Each row below holds a small network's activations on one input, seen along a few directions.
Each table varies a few parts of the input and shows all the possible inputs, shuffled.
A made-up example of a description, with smaller parts first: one of 4 places along a line, together with either a single point or one of 11 places around a ring or (one of 3 separate values, together with one of 8 places around a ring).
Shared parts are said once, and a part with two or three values counts as separate values.

Other details of the inputs shift rows strongly along three fixed directions, in all tables alike. That doesn't count.

Table:
R1: [ 19  44  15   7  46  22  58  49  -1 -62  41  -3]
R2: [ -7  -1 -30  30  29  33  21  14   3 -51 -41  18]
R3: [-44 -11   0  -1  -1  42  57  -6 -43   7 -62  -1]
R4: [-14 -24  19 -25 -35  20   0  -7 -11  60 -33  -5]
R5: [ 35  41  19 -15   0 -26 -23  18  39  -2  73  -4]
R6: [  6  -7 -25  -9  -9  -8 -57  -3  41   1   2   9]
R7: [-33  12 -51  -3  10  17   4  12  13 -55 -17  26]
R8: [ 25 -19 -15   9 -10  -6 -41  16  35   9  -6  13]
R9: [ 11  -3 -28   7 -12 -12 -50 -14  45  -1  -3  17]
R10: [-35  11 -53  -3   9  12   5  15  10 -56 -15  27]
R11: [ 21 -26 -11  17   1  -9 -62 -43  44   6  -5  22]
R12: [-19  50  44 -26  -7  34  94  22 -33   3  20  -4]
R13: [ 21  13  55   5 -17 -28  35   3 -25  59  32 -21]
R14: [ 53  28  29  31  15 -41  -9   3   8 -11  62 -16]
R15: [ 16 -27 -24  38   4 -38 -41 -10   3  -8  -8  -2]
R16: [-19 -15 -31   9  33  19   3   7 -15 -62 -31  -2]
R17: [-15 -43  11  -6 -21 -10   2  -3 -32  62 -33 -15]
R18: [ -3 -13 -19  26  30  31   0 -24  11 -52 -23  20]
R19: [-36  -5  17 -17 -20  57  54 -18  -9  19 -33  22]
R20: [-24  32  44 -29  15   9  79  15 -65 -12  33 -34]
R21: [ 29 -17 -11   9 -10   3 -44   9  41  10  -9  12]
R22: [-13 -20  13  -7 -40  10   5 -16  -8  58 -37   1]
R23: [ 56  36  29  17  -5 -22  -1  21  38   4  56   6]
R24: [  3 -42  30  13 -29   8  -7 -43  -2  77 -31   3]
R25: [-23 -16 -36  10  33  11   6  13 -20 -64 -26  -2]
R26: [  9 -23 -30   2   4 -29 -55  -4  13  -4   2  -3]
R27: [-28  -5 -42 -11  28  23  -4   6  -6 -57 -26   7]
R28: [ 44  30  19  -5  15 -36 -22  11  17  -9  72 -16]
R29: [ 22 -25 -19  39   6 -25 -48 -19  11  -6 -16  -1]
R30: [ 14 -16 -30  18   1 -27 -51 -18  19  -4  -6   6]
R31: [-60  -8  -6 -42   0  32  33 -11 -51   0 -37 -12]
R32: [-29  -1 -50   7  23   7   4   5 -11 -59 -22  15]
R33: [ 24 -24 -17  39   7 -20 -50 -22  14  -5 -18  -1]
R34: [-23 -23   2 -15 -26 -15 -12 -35 -29  50 -26 -12]
R35: [  7  -7 -22  -9  -9  -5 -58  -6  45   2   0   9]
R36: [  1  36  46 -32 -32 -28  23  -5 -12  53  54 -16]
R37: [-15   7 -35  13  10  31  22  26  12 -52 -30  29]
R38: [-20 -25   6  -6 -42  -9   6  -4 -18  57 -30   3]
R39: [ 58  24  35  14  21 -24 -16   3  15 -12  61 -25]
R40: [ 13  17  54 -28 -27 -14  29  22 -19  58  43 -16]
R41: [-21 -25  12 -32 -23  -4 -19 -31 -26  53 -22 -21]
R42: [ 25 -25 -19  40   2 -26 -30   4  18   6 -16  10]
R43: [ -4  -7 -23  15  33  43  13  18   9 -50 -37   9]
R44: [-13 -42  15  -6 -20   0   0 -10 -27  62 -38 -16]
R45: [ 22  10  63 -13 -10  -8  33   5 -23  58  31 -29]
R46: [ 44  36  16  11  10 -43 -14   4  15  -8  70  -7]
R47: [-38  52  32 -55  -3  15  65  24 -34  -1  45 -14]
R48: [ -9  57  -5 -25  26  10  34  42  10 -61  57   7]
R49: [ 61  29  32  34  13 -29   3  16  24   3  53  -4]
R50: [-13   3 -29  -2  16  44  14  32  15 -51 -26  21]
R51: [ 13 -18 -12   7 -16  -6 -61 -36  67  12   1  32]
R52: [-31  -9   0 -26 -38  -6  -6 -23 -10  49 -18  -2]
R53: [ 16  44  19   1  47  15  44  25 -13 -71  45 -17]
R54: [-21 -22   5 -15 -26 -10 -13 -37 -26  51 -28 -12]
R55: [-57 -18  -8  -4  -1  14  45 -12 -66  -6 -47 -11]
Description of these inputs: one of 5 places around a ring, together with either a single point or (one of 2 separate values, together with one of 5 places along a line).
Changing only the place on the ring of 5 turns R34 into R2. The same change can be made to R31. Which row results?
Answer: R45
Changing only the place on the ring of 5 turns R44 into R50. The same change can be made to R1. Which row results?
Answer: R8
Which other rows does R13 become when the place on the ring of 5 takes its other values? List them by row number.
Answer: R7, R37, R46, R55
List by row number the other rows that have the place on the ring of 5 in common with R15.
Answer: R14, R16, R18, R20, R25, R29, R33, R39, R53, R55
Which other rows does R3 become when the choice among 2 separate values takes its other values? List them by row number.
Answer: R43

Table:
R56: [-20  14 -19  21  48  33  55  16 -22 -84 -13  11]
R57: [  8 -22 -36  40  14  -2 -26  -7   8 -31 -39   9]
R58: [-16 -20 -49  -7  -2   1 -44   5  31 -26 -18  23]
R59: [-50  32  39 -56 -15  42  81   1 -48  21   7 -11]
R60: [ 46  14  17  10 -21 -29 -40  -4  46  35  37   6]
R61: [-23  21 -22   4  49  37  42  18 -21 -84 -12   3]
R62: [ 15  63  25 -17   6   7  38  27  13 -23  58   4]
R63: [-47  32  44 -50 -14  44  86  -2 -45  23   4 -10]
R64: [ -5 -24 -39  13   1  10 -32  -4  37 -20 -26  30]
R65: [  5 -21 -40  34  14  -5 -30  -5   7 -32 -36   7]
R66: [  1 -12 -36  20  -5  14 -29  -4  40 -17 -36  30]
R67: [ 51   4  13  24  -2 -49 -42  -4  14  20  38 -16]
R68: [-66 -51 -30 -19  -7  21   4 -25 -55  14 -80 -11]
R69: [ 32  43  42  15  32   1  44  11 -10 -33  52 -15]
R70: [-12 -21 -46   0  -1   5 -40   1  33 -24 -20  25]
R71: [ -5 -24 -45  11  21  -5 -44  -2   6 -35 -26  -2]
R72: [ 55  -3  24  28   5 -40 -40 -14  18  20  35 -16]
R73: [ 13  57  27 -27  11  12  31  22  14 -27  62  -1]
R74: [-16 -19  40 -23 -42   3   6 -33 -13  84 -21  -5]
R75: [-14 -31  31  -5 -24 -27  10 -28 -47  67 -12 -26]
R76: [-37  34 -30 -32  27  49  33  27   6 -79  -3  19]
R77: [ 19  51  35  -2  13  10  49  19  18 -22  60   7]
R78: [ 79  -7  42  41 -13   2 -13  16  59  57  14  17]
R79: [ 39   3  14   3 -16 -33 -42  -4  42  30  46   6]
R80: [-24 -18  18 -24 -30 -32  -5 -15 -49  65 -10 -33]
R81: [-21 -29  22 -18 -25 -31   2 -21 -50  65  -6 -29]
R82: [-10  -9 -47  -1  -7   6 -42   4  35 -22 -27  23]
R83: [ 49  -8  13  24   4 -51 -39  -7  13  18  44 -14]
R84: [ -28  -65    3   28  -12   53   41   -4  -46   31 -104   -1]
R85: [ 20  52  22  -2  25 -14  34  26 -17 -33  59 -18]
R86: [-25 -29  18 -24 -26 -34  -3 -17 -51  63  -3 -32]
R87: [-14  -8 -50  -7  -8   3 -45   7  33 -25 -24  21]
Changing only one part turns R67 into R62. The same change can be made to R80. Which row results?
Answer: R87
What is each input in this table made of?
Answer: one of 2 separate values, together with either a single point or (one of 3 separate values, together with one of 5 places along a line)
Start at R86 and move only the place on the line of 5, one step at a time. The first step leads to R81. Which rows follow, in order?
Answer: R83, R75, R56

Table:
R88: [   8   20  -28   42   74   27   34   23   -7 -119    1    7]
R89: [-16  57  40 -35  -5  35  80  28  -7  -4  39   8]
R90: [ 49   2 -27  29  17 -49 -80 -11  50 -29  40   3]
R91: [-27 -37   3  -2 -21  21   2 -33 -20  41 -56   1]
R92: [ 41  27  58 -34 -41 -55 -35 -10  23  82  85 -22]
R93: [  1  47  49  -9  14  30  85  21 -30 -11  28 -11]
R94: [-39 -32 -17 -12 -19 -14  -7 -13 -42  28 -41 -14]
R95: [-13 -67 -79  58  39  15 -43 -11   0 -66 -91  16]
R96: [-24  53  28 -31  17   4  69  12 -47 -28  46 -21]
R97: [ 45   9 -16  16  -4  -8 -58   0  84 -11  29  34]
R98: [-24 -38   3   1 -21  19   3 -27 -21  42 -57  -1]
R99: [-47 -25 -17 -40 -33   7 -14 -12 -12  37 -36   1]
R100: [-22  51  28 -28  17   2  70  19 -49 -26  44 -22]
R101: [ 46  23  57 -29 -42 -58 -31   3  19  84  81 -24]
R102: [ -27   45  -51  -19   44   47   15   29   34 -116   11   33]
R103: [-41 -26  -8 -26 -40  25   0 -18   2  47 -47  19]
R104: [ 72  -6  -5  51  12 -20 -50  11  57  -9  16  10]
R105: [-19 -54  -1  21  -2  -7   6 -18 -56  30 -57 -22]
R106: [ 53   5 -15  23  -6 -13 -53  19  78  -5  24  29]
R107: [-16 -55  -1  23  -2  -9   8 -11 -57  32 -58 -23]
What is each input in this table made of?
Answer: one of 4 places along a line, together with one of 5 places around a ring
Changing only the place on the ring of 5 turns R99 into R105. The same change can be made to R102. Which row results?
Answer: R88
Start at R104 and move only the place on the line of 4, one step at a time. The first step leads to R93. Which rows follow, in order?
Answer: R98, R91
